These are the activations of a small neural network, seen along a few directions. Each row is one input.
In each table, some parts of the input vary, and every possible input appears once, in random order.
Descriptions start from the smaller parts, as in this example, which fits no table here: one of 5 places around a ring, together with either a single point or one of 11 places along a line or (one of 2 separate values, together with one of 6 places along a line).
Shared parts are said once, and a part with two or three values counts as separate values.

Other details of the inputs shift rows strongly along three fixed directions, in all tables alike. That doesn't count.

Table:
x1: [ 14 -53  10 -30 -18  33   4  -3  48  -8   0  14 -47 -14]
x2: [-21  -3  -6 -19  10  45  20 -43 -40  33 -18  -5 -14  14]
x3: [  5  -4 -10  -6  43 -38   7  15  -2 -18  -3 -19  -2  -6]
x4: [  4  27 -27  46 -26 -18   7  28   9 -17  12   1  37   6]
x5: [-14  41 -17  24 -60  51  19 -37 -13  40  -8  16  34   9]
x6: [ -8   4 -15   3  25  -5   4  -4 -14  13 -15  15  13   9]
x7: [ 12 -39  33 -30 -16  42 -14   6  29  11  -1  13 -62 -11]
x8: [ -1  12   0  13  29 -44  -3  34 -10 -10  -7  -1  18   2]
x9: [  9 -48  28 -27 -16  37   4  18  35   1 -10  26 -50 -13]
x10: [ -7 -17  -4  -8  39  14  15  -7 -22  15 -17  12  -8   7]
x11: [-14  -2   1 -27  12   9   3 -33 -23  21 -15  -9 -13   5]
x12: [ 11 -26  18 -14 -37  16   4   5  24 -20  21  -2 -31 -10]
x13: [ 11   7   6 -10  44 -48  -1   9  -5  -9 -15   9   3 -14]
x14: [-13  16  -3  -5   4   0   5 -14 -33  10  -8 -12   2   8]
x15: [ -4  10   1  15  28 -20 -27   7 -17  -5   6  -6  12   9]
x16: [  5  47 -12  30 -40 -29   6   4  10 -15  15  -7  40  -1]
x17: [ 30 -44  43 -18   5 -24 -18  30  35 -35  10  25 -30 -36]
x18: [ -2  19  -9 -18  19  32   9 -43 -15  48 -27  11 -15   2]
x19: [  6 -37  19 -12 -32  17  -5  -2  27 -26  26   1 -24  -6]
x20: [ 12 -37  20  -3 -20  24  -1  22  22  -8   2  30 -27  -7]
x21: [  7 -38  15 -34 -37  51  20 -20  26  10   8   4 -49  -8]
x22: [  7 -23  33 -16 -41  11 -10  11  17 -11   9   2 -35 -11]
x23: [ -4   7   9  -7  43 -34 -28  13  -9  -5  -4 -17  -5   0]
x24: [-17  30 -34  29 -56  59  34 -28 -10  31   4   4  28  24]
x25: [ 32 -39  45 -29 -10 -18 -15  17  35 -42  30 -11 -21 -31]
x26: [ -4  12  -8  -2  12 -34   1  -5  -7 -12  12 -23  15   3]
x27: [ -5   0 -32   6  25   4  15 -18 -10   6  -7  -1  14   8]
x28: [-20  -2   1 -32  15  18   5 -32 -21  20 -21 -13 -16   7]
x29: [ -1  17   0   9  24 -29 -24   9 -10   5   1  -8   9   5]
x30: [ 22 -20  21  15 -73  57   0  18  50  10   7  47   5 -10]
x31: [ -1  17   7 -10  10   0   0 -20 -26  13  -7 -13  22  -2]
x32: [  2  18   4  20  28 -34 -24  24 -21 -11   8 -12  10   4]
x33: [ -2 -15   3   0  49 -35 -11  14 -14 -17  -3   5   8   1]
x34: [ -3  -5   2  -9  34 -27   6  -4 -22 -21  13 -28  -1   0]
x35: [ -1 -15 -23 -11  32  20  26 -20 -12  11 -11  -2 -12   2]
x36: [-15  -1   4 -31  18  14  11 -25 -29  22 -20 -16 -21   5]
x37: [-10  27 -47  33 -45  58  40 -20   6  44 -11  17  27  20]
x38: [  0  39 -35  63 -41 -25  -3  28  16 -20  17   5  60  12]
x39: [ 17  -3  -3  47 -90   5 -11  41  66 -29  29  23  18  -4]
x40: [ -8  52 -22  55 -47  22  -6  13  -7  25   4  12  38  22]
x41: [ -9 -12 -30  -7  26  43  35 -34 -17  27 -16   3  -7  10]
x42: [  3  -4   5  -4  46 -41   0  23 -13  -6  -9   0   0  -4]
x43: [ 16   7  19  -8  48 -30 -25   8 -14   0   2 -13  10 -12]
x44: [ -5   5   4 -16  31 -37   5   8 -11 -21   6 -35  -3  -4]
x45: [ 14  -9  17  23 -84  -4 -19  32  50 -44  41   7   3  -7]
x46: [ 24 -33  45 -14  -3 -19 -35  38  29 -25  17   1 -47 -20]
x47: [-14  -3  -1 -26  11  14   2 -34 -26  16 -14  -6 -14   6]
x48: [ -1  14   0  15  30 -31 -29  12 -18  -7   6  -8  13   6]
x49: [-20  -2  -9 -22   9  37  11 -48 -33  30 -18  -2  -9  13]
x50: [-17 -10   2 -20  15  20   1 -35 -29  12 -10  -6 -10   9]
x51: [ 21 -17  31  -6 -23  19 -22   5  29  -1  11  21 -27 -22]
x52: [  3  53 -15  53 -52 -27   2  13   7 -19  28  -5  65  -1]
x53: [  4  31 -35  24 -36  26  28 -20  17  22 -11  19  25   3]
x54: [ -4  40 -20  61 -42  -9   2  38   1  -1   5  22  52  15]
x55: [ -4   9   4 -34  11   9  12 -43 -21  22 -23  -3 -18  -6]
x56: [-23   3  -9 -30   6  37  14 -47 -26  39 -26  -6 -12  14]
x57: [ -2  -5  -1 -12  33 -38  -4  -6 -15 -27  14 -25   3  -1]
x58: [  2  42 -38  53 -44  14  21  -4  13  11   5  17  57   2]
x59: [ -4  18  -4   0  15 -38   6  10 -12 -17  10 -31  13   2]
x60: [ -1   3  -4  17  32 -42 -13  23 -12 -18   0   7  24   4]
x61: [ -7  58  -9  63 -42 -17 -21  45   4  -2  11  -4  48  16]
x62: [-11 -15 -33  -9  27  40  27 -42 -12  25 -16   6  -2  12]
x63: [  9  -9  13  23 -86  56 -24  14  46   8  16  35 -16   3]
x64: [  1   1  11   4  46 -27 -21  14 -24  -9   5 -14  -5   2]
x65: [  0  12 -15  13  28 -41   5  26   0 -22   0 -20  16  -2]
x66: [ -5   1  14 -10  29 -36 -11   6 -33 -20   2 -23  -4  -2]
x67: [-19  -4 -18 -17  25  36  21 -26 -11  41 -33  16  -4  13]
x68: [ -4  20   1   8  28 -33 -27  14 -10   0  -1 -12  11   6]
x69: [ -7  13  -7  -4  12 -32   0  -2  -6 -14   9 -25  15   4]
x70: [ 18 -47  36 -18  -1 -23 -24  40  40 -33   7  18 -33 -18]
x71: [ -2 -40  13 -41 -34  57  14 -27  33   8   2   3 -47  -5]
x72: [ 19  -5  -3  -8  48 -34   3   4  -1 -15   1 -14  19 -16]
x73: [ 20 -48  36 -17   0 -26 -23  37  38 -31   9  20 -33 -20]
x74: [-24   7  -6 -27   7  41  22 -37 -31  38 -28 -12 -17  11]
x75: [  0  -6 -12  -8  44 -38   0   9   4 -20  -5 -18   3  -5]
Description of these inputs: one of 5 places around a ring, together with either one of 3 separate values or (one of 2 separate values, together with one of 6 places along a line).
The inputs of x75 and x67 match in every part but the place on the ring of 5. If x3 is changed in the same way as x75 into x67, which row does it become?
Answer: x8
The inputs of x4 and x14 match in every part but the place on the ring of 5. If x38 is changed in the same way as x4 into x14, which row does it become?
Answer: x47
Which other rows does x10 become when the choice among 2 separate values takes its other values? List them by row number.
Answer: x33
Which other rows does x69 become when the place on the line of 6 takes its other values? List them by row number.
Answer: x19, x26, x45, x57, x71
Which other rows does x43 become when the choice among 3 separate values takes its other values? List them by row number.
Answer: x18, x51
Which other rows does x40 become when the choice among 2 separate values takes its other values? List them by row number.
Answer: x63

Table:
x76: [ -4  12  -7  11 -13  14  -3 -11  -8  12  -1  -1   9   5]
x77: [ -9  10 -11   5 -17  10  13  -8  -4   9   2  -6   9   9]
x78: [  5 -13  -3  -9  57 -44   6   6 -22 -17  -4  -6   3  -5]
x79: [  4  -7   2 -11  63 -38  -8  14 -13  -7 -13 -11   5  -6]
x80: [ -8  16  -4   9 -11   9   3   0  -4  18 -11  13   7   6]
x81: [ 17   0  19  43 -11 -68 -47  75  34 -59  35   5  17  -7]
x82: [ -5   3 -26  17   0  15  10  -5  10   6   0  10  11   9]
x83: [ -1   3 -19   9  -4  13  13   0  10  11 -10   9  21   4]
x84: [ -3   6  -9  11  -2  14   0   7   3  21 -13  16  17   8]
x85: [ -4  10 -15   7 -16  11   5 -17  -2   5   2  -3  12   3]
x86: [  1  13  -8   8 -10   9  13 -10   1  13  -1   9  15   0]
x87: [ -1  14  -5  11 -11  14  -2 -10  -4  14  -3   2  10   6]
x88: [  6   3   8 -13  56 -41  -5   3 -21 -11  -3 -14   0 -13]
x89: [ -5  13 -12  10 -14  14   6  -3  -7  11  -1  -4   4   7]
x90: [  0   2 -14  18  -5  16  13   2  -8   8  -5  17  12   6]
x91: [ -3   1 -12  19  -5  14   8   0  -8   9  -9  18  12   8]
x92: [  1   6 -13  13  -1  18   9   7   5  17  -9  10  17   4]
x93: [ 19  -1  17  45 -10 -66 -43  73  35 -62  35   0  18 -10]
x94: [-11  12   1   6 -15  14  -3 -10 -12  11   1   2  13  11]
x95: [ -5   0   8 -17  49 -39  -2   6 -27 -18   1 -28  -4  -2]
x96: [ -6  15  -8  10 -13  13   2  -3  -3  13  -7   0   5   9]
x97: [ -4  16  -2   9 -10  11  -2  -6  -4  18  -7  15  12   3]
x98: [  1  15  -8  10 -10  16   3  -8  -4  12   1   0  10   4]
x99: [  1  14 -10   7 -11  10  10 -11   2  13   0   6  14   2]
x100: [ 31 -45  44  -6 -67   4 -25  35  70 -48  30  21 -36 -29]
x101: [ -6   9  -6   4 -16  12  11 -14  -6   7   7  -3  16   7]
x102: [ -5  11 -15   7 -16   9  12  -8  -2  10   1  -4   6   7]
x103: [ 13 -54  22 -53   7  35   6 -30  15   7   0   4 -61 -17]
x104: [-1 15 -5 11 -9 14  0 -8 -2 14 -5  7 11  3]
x105: [-10   0  12 -19  47 -42 -11   6 -28 -13  -3 -22  -4   2]
x106: [  3  -9 -10  -7  65 -41  -1   7  -9 -13   3 -12  -1  -2]
x107: [  5 -56  25 -57   5  38   8 -32  14  -2  -2   1 -56 -15]
x108: [ 27 -45  42  -5 -68   2 -18  42  70 -47  24  22 -40 -29]
x109: [  3   2   1 -18  52 -47   2   4 -15 -12  -4 -19  -3  -6]
x110: [ -7   9 -11   5 -17  12   6 -17  -3   4   3  -5  15   5]
x111: [  1  -3   5 -18  49 -43  -4  -5 -22 -16   6 -26   2  -6]
x112: [  1   0   7 -15  51 -38  -9  -1 -26 -15   4 -26  -1  -6]
x113: [ -6  13 -16   6 -15   9  11  -9   2   7  -5  -3   9   7]
x114: [ -6  13  -5   9 -14  12  -7 -10  -9  15  -1   4   9   8]
x115: [ -8  17  -6   8 -12  10   1  -1  -3  17  -9   9   6   9]
x116: [  0   3   6 -14  54 -43  -8   7 -19 -10 -10 -18  -6  -5]
x117: [  3   3   3 -15  52 -41  -5   7 -21 -12  -4 -24  -7  -4]
x118: [ 27 -45  41  -6 -68   3 -21  41  70 -48  26  19 -41 -26]
x119: [ -1  13 -13   6 -14  11   6 -16   2   7  -1   0  14   4]
x120: [-13  13  -5   7 -16  12  -1  -3  -9  14  -3   0   6  13]
x121: [ 15  22  14  59 -87 -17 -20  64  46 -37  31  18  29  -7]
x122: [ -3  -1 -19  14  -8  11  16  -6  -3   2  -7  16  15   6]
x123: [-11  12  -7   9 -16  14   3  -5  -8  10  -3  -4   6  10]
x124: [-2 15 -3 12 -9 13  2 -7 -3 15 -7 10 12  1]
x125: [ -3   0   5 -15  49 -39  -5   6 -26 -15   0 -28  -6  -3]
x126: [  6 -54  16 -54   5  35   9 -26  17   2  -8   1 -66 -15]
x127: [ -2  -1  10 -14  50 -39 -14  -2 -26 -14   0 -25  -1  -4]
x128: [ -2  13 -11   7 -11   9  11 -13   2   8  -5   8  16  -2]
x129: [ -3  16 -10  10 -10  13  10   0  -2  13  -5   3   6   5]
x130: [ 11 -52  21 -55   8  34  12 -22  20   8  -7   4 -65 -14]
x131: [ 13 -52  24 -50  10  41   1 -25  11   7  -2   4 -64 -18]
x132: [ -4  -1  13 -16  50 -38 -12  -2 -28 -16   1 -24   1  -3]
x133: [-13   9 -11   3 -19  12  13 -10  -4   1   0  -6  11   9]
x134: [-10  14  -8   8 -16  11  -3  -4  -8  15  -4   2   4  11]
x135: [ -2   5 -20  20   3  19   7   2   4  11   1  10   8  10]
x136: [ -9  12  -2   7 -15  14  -6 -10 -10  14   1   2  11  10]
x137: [-11  10 -14   5 -18  11  11 -11  -3   4  -1  -7   9   8]
x138: [ 16 -52  23 -54  10  35   7 -29  19   8  -3   6 -60 -17]
x139: [ -8  16  -6   7 -13  11  -2  -2  -4  17  -7   4   5  11]
x140: [ -3  16  -4   8 -12  12  -6  -9  -5  17  -3   6  10   8]
x141: [ 10   5  32  32 -29 -69 -39  68  21 -67  34 -16  17 -10]
x142: [ -1   3   7 -13  54 -44  -5   8 -20 -10 -11 -14  -5  -8]
x143: [ -3  13 -11   7 -12   7  17  -4   2  13  -5   7  10   3]
x144: [  1   4 -16  10  -3  12  15   2   9  16  -7  10  20   5]
x145: [ 1 16 -7 10 -9 15  5 -7 -3 13 -1  6 11  2]
x146: [ -8  13 -10  11 -15  13   2  -5  -7  12  -4  -3   4   9]
x147: [ -7  12  -3   8 -14  18   6  -9 -10   7   5  -4  13   7]
x148: [ -3  16  -3   8 -10  12  -4  -7  -4  17  -5  11  11   6]
x149: [  3 -55  25 -57   5  36  14 -23  13   3  -3   0 -62 -11]
x150: [ -5   2 -10  16  -6  12   4   2 -10  12  -9  23  12  10]
What do these inputs look like to the network?
Answer: one of 5 places along a line, together with either one of 3 separate values or (one of 2 separate values, together with one of 6 places along a line)
The inputs of x76 and x131 match in every part but the place on the line of 5. If x93 is changed in the same way as x76 into x131, which row does it become?
Answer: x135
The inputs of x140 and x138 match in every part but the place on the line of 5. If x136 is changed in the same way as x140 into x138, which row does it become?
Answer: x111
A walk changes only the place on the line of 6. It starts at x108 and steps to x118. List the rest of the walk in order.
Answer: x113, x126, x137, x133
A walk changes only the place on the line of 6. It starts at x141 and steps to x123. List the rest of the walk in order.
Answer: x146, x96, x116, x142
Which other rows does x135 become when the choice among 3 separate values takes its other values? List them by row number.
Answer: x90, x92
Which other rows does x79 become when the choice among 3 separate values takes its other values? List them by row number.
Answer: x91, x93
A walk changes only the place on the line of 5. It starts at x148 and steps to x104. List the rest of the walk in order.
Answer: x145, x99, x100
